A small network was trained on made-up records. Each row is its average activation on records with the value named, seen along a few directions.
Values that are neighbours, or in one group, have similar rows; names and order tell nothing.
In the rows, zero is written as 500.
Strong random noise was added to every row along 8 fixed directions; ignore it. To show where, here is one row again and again, with new noise each time:
[468, 240, 434, 550, 283, 382, 339, 500, 510, 349, 555, 469, 295, 305, 446, 426, 419, 519, 113, 613]
[705, 580, 873, 493, 779, 723, 514, 426, 153, 741, 453, 577, 645, 712, 438, 438, 611, 566, 287, 355]
[590, 543, 970, 443, 733, 513, 863, 623, 522, 817, 642, 878, 563, 720, 334, 725, 647, 592, 598, 169]
[656, 576, 686, 535, 692, 410, 586, 505, 332, 558, 613, 746, 685, 559, 370, 497, 630, 339, 383, 652]
[837, 837, 260, 633, 416, 576, 613, 325, 355, 410, 276, 471, 667, 645, 364, 389, 567, 225, 547, 525]
[772, 431, 527, 353, 196, 507, 290, 458, 402, 258, 604, 444, 459, 345, 671, 413, 469, 516, 540, 268]
[710, 424, 423, 534, 251, 495, 439, 533, 366, 457, 567, 426, 355, 424, 634, 386, 493, 500, 264, 299]
[610, 634, 703, 487, 598, 515, 395, 609, 229, 464, 636, 296, 821, 449, 725, 352, 504, 535, 220, 544]
[583, 346, 438, 559, 523, 211, 449, 520, 461, 460, 768, 858, 460, 412, 461, 500, 571, 251, 426, 787]
[346, 332, 943, 349, 503, 582, 574, 519, 719, 529, 478, 577, 428, 517, 279, 704, 421, 827, 488, 228]


F, 18 values:
f1: [650, 421, 365, 456, 591, 498, 362, 363, 432, 549, 602, 864, 331, 584, 538, 520, 676, 352, 819, 504]
f4: [135, 360, 512, 451, 822, 661, 255, 394, 482, 724, 406, 538, 437, 645, 515, 490, 432, 700, 483, 636]
f10: [511, 571, 474, 405, 433, 468, 470, 514, 483, 286, 482, 255, 584, 296, 557, 439, 428, 477, 551, 671]
f11: [516, 601, 389, 502, 412, 498, 682, 591, 523, 567, 506, 489, 366, 464, 490, 497, 646, 466, 484, 388]
f15: [728, 465, 316, 451, 236, 546, 232, 373, 384, 281, 556, 355, 447, 426, 777, 349, 456, 452, 592, 358]
f16: [384, 907, 497, 289, 542, 567, 513, 583, 677, 209, 462, 94, 925, 429, 662, 577, 448, 590, 958, 524]
f9: [522, 769, 718, 498, 522, 565, 840, 603, 623, 565, 377, 499, 711, 683, 404, 690, 613, 566, 650, 255]
f2: [451, 710, 301, 492, 379, 549, 525, 495, 572, 351, 295, 248, 576, 346, 416, 477, 462, 489, 601, 539]
f14: [683, 658, 492, 537, 471, 547, 408, 374, 317, 366, 386, 473, 680, 569, 440, 397, 541, 350, 481, 624]
f6: [450, 590, 438, 492, 467, 462, 408, 603, 627, 431, 628, 454, 636, 501, 774, 520, 439, 519, 743, 473]
f13: [626, 478, 458, 500, 378, 520, 587, 493, 511, 448, 484, 474, 423, 516, 489, 475, 505, 419, 560, 387]
f8: [506, 281, 292, 663, 546, 284, 464, 439, 409, 557, 647, 795, 371, 499, 400, 443, 558, 194, 386, 778]
f7: [86, 335, 847, 364, 731, 259, 578, 801, 827, 534, 806, 742, 571, 409, 470, 792, 544, 707, 626, 599]
f5: [280, 514, 688, 316, 446, 414, 649, 729, 755, 508, 665, 339, 601, 363, 691, 635, 344, 747, 807, 304]
f18: [637, 467, 772, 380, 696, 573, 231, 508, 36, 535, 656, 320, 740, 401, 872, 291, 451, 555, 354, 501]
f12: [434, 582, 517, 474, 720, 707, 532, 452, 402, 787, 389, 418, 479, 628, 597, 465, 506, 612, 593, 415]
f17: [587, 562, 386, 508, 438, 544, 460, 563, 551, 460, 413, 398, 531, 503, 648, 486, 578, 486, 589, 412]
f3: [426, 534, 718, 349, 430, 542, 548, 611, 530, 387, 521, 220, 658, 344, 609, 500, 380, 669, 526, 392]
F is arranged as a ring.
- A walk along F starts at f6 and steps to its neighbour f9. Put f1, f4, f2, f14, f8, f17 in the order it reaches them. => f17, f1, f4, f2, f8, f14
- Which values are neighbours of f10? Give them in the order they are listed. => f5, f12
- Which values are neighbours of f18? Give them in the order they are listed. => f13, f3
- How many steps from neighbour to neighbour lead from f7 to f15, at the fewest? => 5
